A small network was trained on made-up records. Each row is its average activation on records with the value named, seen along a few directions.
Related values have similar rows: they may be neighbours, one step apart, or belong to one group.
In the rows, zero is written as 500.
Random noise pushes rows far along 3 fixed directions. That doesn't count. These rows show it; they differ only by the noise:
533,475,495,563,415,456,418,517,449,475,602,441,453,429,474
154,609,477,374,676,340,774,519,559,240,371,573,538,490,413
391,699,529,446,394,318,627,454,617,350,452,489,530,400,463
856,462,447,637,131,571,419,591,455,566,724,246,391,296,381
420,460,473,518,531,455,512,544,443,413,551,476,463,461,444


Values of Nisav:
e6: 740,312,405,487,529,658,613,532,502,738,577,350,342,447,386
e5: 741,107,313,651,650,825,333,581,276,719,533,519,450,682,471
e2: 626,415,336,475,426,808,669,779,465,457,619,222,460,379,327
e9: 565,657,627,539,412,414,329,347,649,672,419,677,674,626,656
e3: 398,381,585,405,778,463,435,413,381,727,410,728,542,682,766
e10: 407,609,517,485,497,427,422,410,507,482,523,546,677,546,492
e1: 830,326,390,421,394,757,801,630,431,514,530,250,285,308,358
e7: 293,653,551,471,492,406,532,489,564,342,392,516,513,531,516
e4: 411,741,580,443,511,503,678,478,711,436,334,528,626,616,401
e11: 419,516,513,534,484,464,478,518,496,310,495,543,497,486,551
e8: 616,374,422,531,474,575,582,662,435,477,592,437,386,378,362
Nisav is arranged as a ring.
Going along Nisav from e2 by way of its neighbour e10, in what order are e9, e3, e7, e4 met?
Answer: e4, e9, e3, e7
Name the neighbours of e8, in listed order.
Answer: e1, e11

Values of Suv:
f1: 466,705,653,432,368,234,434,425,692,413,417,622,498,343,769
f11: 332,777,611,479,396,306,337,382,585,404,381,665,708,558,636
f9: 662,438,425,540,491,617,570,515,486,647,490,444,409,520,391
f10: 446,329,327,375,735,696,953,703,514,466,424,513,551,539,234
f5: 237,525,440,402,655,508,823,618,563,203,437,418,591,479,310
f7: 424,635,652,357,567,338,657,320,543,523,398,569,480,541,530
f4: 493,590,421,495,471,532,667,468,589,581,411,469,573,564,412
f2: 165,591,541,474,643,270,505,415,597,253,396,669,494,484,602
f6: 531,567,449,497,484,609,594,577,573,489,416,479,585,580,460
f3: 301,576,634,508,526,381,288,400,507,409,536,529,529,514,592
f8: 543,459,417,410,522,510,602,512,379,499,520,460,385,426,492
Suv is arranged as a ring.
Going along Suv from f6 by way of its neighbour f4, in what order are f9, f10, f7, f3 met?
Answer: f10, f9, f7, f3
Name the neighbours of f1, in listed order.
Answer: f2, f8
